These are the activations of a small neural network, seen along a few directions. Each row is one input.
Each table varies a few parts of the input and shows all the possible inputs, shuffled.
Descriptions start from the smaller parts, as in this example, which fits no table here: one of 8 places around a ring, together with either a single point or one of 9 places around a ring or (one of 3 separate values, together with one of 4 places along a line).
Shared parts are said once, and a part with two or three values counts as separate values.

Other details of the inputs vary at random and push rows far along three fixed directions, the same in every table; ignore that.
These rows show it; all are for the same input, with only those details redrawn:
[  4  -3  24  34  -6 -25 -30  12 -20  48   3   7]
[-30  -3  27  19   9 -41 -60 -16   8  39  -6   2]
[-15 -30   6   9  27 -32 -19 -19  12  26   6  19]
[ -3 -44  -9   7  30 -18  15 -14   6  14  12  25]
[ -7 -44  -6   4  34 -22  11 -19  13   9  10  25]
[ 28 -59 -37   9  26  20  92   3 -14 -30  24  19]
[ 39 -14   5  43 -12   0  28  38 -45  34  17  12]
[ -6 -43  -6   5  33 -22  11 -19  12  10  10  24]

Table:
r1: [ -4 -30 -24 -22   0  44  34   2 -19 -42 -18 -23]
r2: [-35 -29   4 -38  68 -21 -32 -38  42   3   6  29]
r3: [-46  76  39  22 -20   6 -62  -9   2 -44 -41 -49]
r4: [-51  20 -25   4 -22   1  -8 -57  15 -54 -11 -35]
r5: [  4  28  -6  -3  -7  19  -5  -1 -11   5  16   0]
r6: [-28  20  20  36 -15   9 -16   2 -13 -39 -31 -25]
r7: [ 27  32  23   8  -2 -27  -2  22 -10  29  21  -6]
r8: [ -6 -29 -27 -22  -5  23  40 -10 -21 -38 -16 -37]
r9: [  3  -9 -25 -39  -6  21   2 -11  22  -4 -13  11]
r10: [ 49  -4 -16  13 -43  16  40  37 -50  24  10 -22]
r11: [-43  35  21   4  15   0 -17 -21  15 -72 -39 -41]
r12: [ 23  27  40  13  16  -2  -7  44 -25  27   9  11]
r13: [ 43   3  -4  17   8 -10  51  16   2 -19  14  -3]
r14: [ 25 -17   5   3  24 -13  14  15 -20  30  24  14]
r15: [ 12  12   5  38 -22 -21   3   6  -6   3   0  -9]
r16: [ 19  27  42  32   3 -31 -27  27  -9  31  -5  -4]
r17: [-44   5   5  16  -6  12 -14 -15 -16 -36 -23 -26]
r18: [-20   1   9 -20  42  -1 -43 -15  23  22  12  30]
r19: [ 24 -23 -27 -25   5  25   4  -3  16  28  13  30]
r20: [ -3 -27 -18 -46  11   4  -3  -8  44  16  13  39]
r21: [ -3  -1 -38  10 -17  42  41 -17  -6 -47   9   1]
r22: [ 21   0  14  45 -13  -7  19  27 -26   0  -3  -4]
r23: [ -2 -12 -38 -35 -35  23  49  -2   2 -35   4 -12]
r24: [  8  13   6 -11 -28  27 -25  24 -22  20 -27  -3]
r25: [ 48  17   1   7 -51   7  -1  42 -34  60   1   2]
r26: [ 24  -9 -21 -38  57   7  43  -9  45 -13  38  49]
r27: [ 26  22   9  39 -26 -17 -16  14   2  34  11  16]
r28: [-15  12  24 -10  -4   1 -86   2   7  57 -20  10]
r29: [ -8   1  -9 -15 -35  20  22   8 -32 -39 -32 -50]
r30: [-39 -11 -23  -2  11  34  13 -31  11 -59 -10  -2]
r31: [ 12  13  19  -4 -36 -28 -52  15  -8  66 -17  -7]
r32: [-18  91  32  33 -42   6 -48   2 -10 -27 -31 -46]
r33: [-31 -38  -8 -59  25 -42 -23 -39  62  14   4  20]
r34: [  8  26  14  32 -14  -5 -36   6  18  26   2  25]
r35: [ 12 -16 -17 -16 -19  45  45  27 -34 -35 -22 -22]
r36: [ 12  19   0  -1  -5 -14 -15  -4  -3  37  25   7]
r37: [-22 -37   7 -41  13 -31 -24  -4  30  29  -3  19]
r38: [  6  31  18   5  16 -36 -35 -11  45  21   6  13]
r39: [ -3  -3  -8  19 -14 -16   7 -12  -8   3   9 -11]
r40: [ 43  14 -17 -12  10  10  65  11   5 -23  36   7]
r41: [ 45  23  24  23  -6   5  41  52 -48   0  17 -18]
r42: [ 54 -29 -32 -10  -9  17  39  14  -7  38  26  23]
r43: [-22 -44  -3 -52  34  -7  -8  -9  38   9  -4  32]
r44: [  7  27  -6   9 -32   3  21   3 -42 -16   8 -45]
r45: [ -3 -14  -7  13  20  23  18  -4  26 -35  -2  26]
r46: [ -7 -16  11  20   8 -23 -17  -4  -6  27   3   8]
r47: [-45  48  12 -20  16  20 -14 -23  14 -73 -16 -34]
r48: [-67  -2 -12 -49  -7  21 -24 -28  30 -59 -31 -22]
The inputs of r24 and r31 match in every part but one. If r28 is changed in the same way as r24 into r31, which row does it become? -> r10
The inputs of r45 and r15 match in every part but one. If r30 is changed in the same way as r45 into r15, which row does it become? -> r39
What is each input in this table made of? -> one of 6 places around a ring, together with either one of 3 separate values or one of 5 places around a ring
Which other rows does r19 become when the choice among 3 separate values takes its other values? List them by row number. -> r9, r20

Table:
r49: [-13 -34   0 -26  46   3 -17  -7  14  19   3  32]
r50: [ -3 -20   9  24  11  16  19  19  -1 -39 -21  13]
r51: [  4  18 -21  34 -12   9  18 -14  21 -26   8  17]
r52: [ 41  30  22  23 -33 -21  15  40 -27  30  20 -18]
r53: [ 18  -4 -11  16 -14  22 -12  19  12  53  -3  51]
r54: [-32 -13   1  -7  10 -26 -44 -38   4  31  12  -6]
r55: [-27  13  17 -33  39 -21 -36  -9  51  -1  -8  21]
r56: [-15  39  30  18 -23 -31 -28  -9 -21  -9  -5 -48]
r57: [ 64   4  -7  57 -33 -12  12  34  -9  68  34  33]
r58: [-41  19  20  12  32 -25 -59 -39  18  11   6   7]
r59: [ 22 -27  24  22   9   0 -24  34  -7  40 -24  39]
r60: [-21   7 -26  11 -43  -9 -17 -31  12  -5 -10 -18]
r61: [ 23 -55 -25 -20   0  40  72  13 -36 -19  24   3]
r62: [-16 -48 -17 -43  42 -32  12 -36  41   1   4   1]
r63: [ 15  -1  29  26   7 -35 -18  11 -14  56  26  16]
r64: [ 14   2  17 -15 -13 -37 -28   6   3  53   3  -2]
r65: [  9  -5   1 -14 -18  11  11  27 -33  12 -11 -16]
r66: [-26   8  -9   4 -26   6  22 -12 -43 -29 -11 -54]
r67: [ 14  26  10   9  -8  35  36  31 -37 -44 -11 -17]
r68: [ 40  33  13  -5 -41  29  -6  54 -27  40   1   5]
r69: [-19  26  10 -29 -12  11 -32   9   2 -13 -29 -20]
r70: [-21   0  -5  -3  28  25  15  -3  -3 -44   2  -6]
r71: [ -8  26  -4 -22 -34 -14 -16 -15  10   3  -6 -43]
r72: [-14  -4 -11 -47  -8   3  -4 -14  10 -23 -21 -29]
r73: [ 22  -7  -2  16  33  28   8  17 -17  25  33  41]
r74: [-15 -29   8  14  43 -22   2 -21  34 -27 -10  23]
r75: [ 22 -65 -19  15  35 -14  65 -10  20 -31   7  22]
r76: [-16 -10  -6 -31  15  23  13   2   3 -36 -18 -13]
r77: [ -6 -53   1   2  22 -38  -8 -22  22  15 -16  15]
r78: [ 41  -3 -16 -27  31  20  47  26  29   9  29  51]
r79: [ 12 -10 -44   6 -62  48  44   3 -21 -25  -8  -7]
r80: [-26 -33  14  -4   9 -25 -49 -16  13  17 -37   8]
r81: [ 26 -10   6  27   2 -21   3   9 -27  43  43  29]
r82: [ -3  44   3  -4 -24 -24 -15 -16  12  -9   3 -36]
r83: [  1   2   9 -18  48 -31  -4 -10  50   5  11  22]
r84: [-22  12   0  10  24   0  13 -18  -6 -46   3 -13]
r85: [-39  19 -20   0 -11  51   2 -14 -34 -46 -18 -43]
r86: [ -8  24  -6 -34 -32   3 -30  -4   6   1 -18 -33]
r87: [ 13  -5 -30  16  -4  47  42  -2  22 -35   6  30]
r88: [ -8  28  18  24 -48  15 -51  16 -63  41  -2 -33]
r89: [  9   1  -3  -2  32   0  48  -1   5 -43   8  -1]
r90: [ -8  58  20   1 -18 -10 -20  -8  11 -20   2 -24]
What is each input in this table made of? -> one of 6 places around a ring, together with either one of 2 separate values or one of 5 places along a line
The inputs of r68 and r78 match in every part but the place on the ring of 6. If r69 is changed in the same way as r68 into r78, which row does it become? -> r55
The inputs of r75 and r74 match in every part but the place on the ring of 6. If r63 is changed in the same way as r75 into r74, which row does it become? -> r84
Which other rows does r79 become when the choice among 2 separate values takes its other values? List them by row number. -> r80
Which other rows does r56 become when the place on the line of 5 takes its other values? List them by row number. -> r52, r63, r81, r82
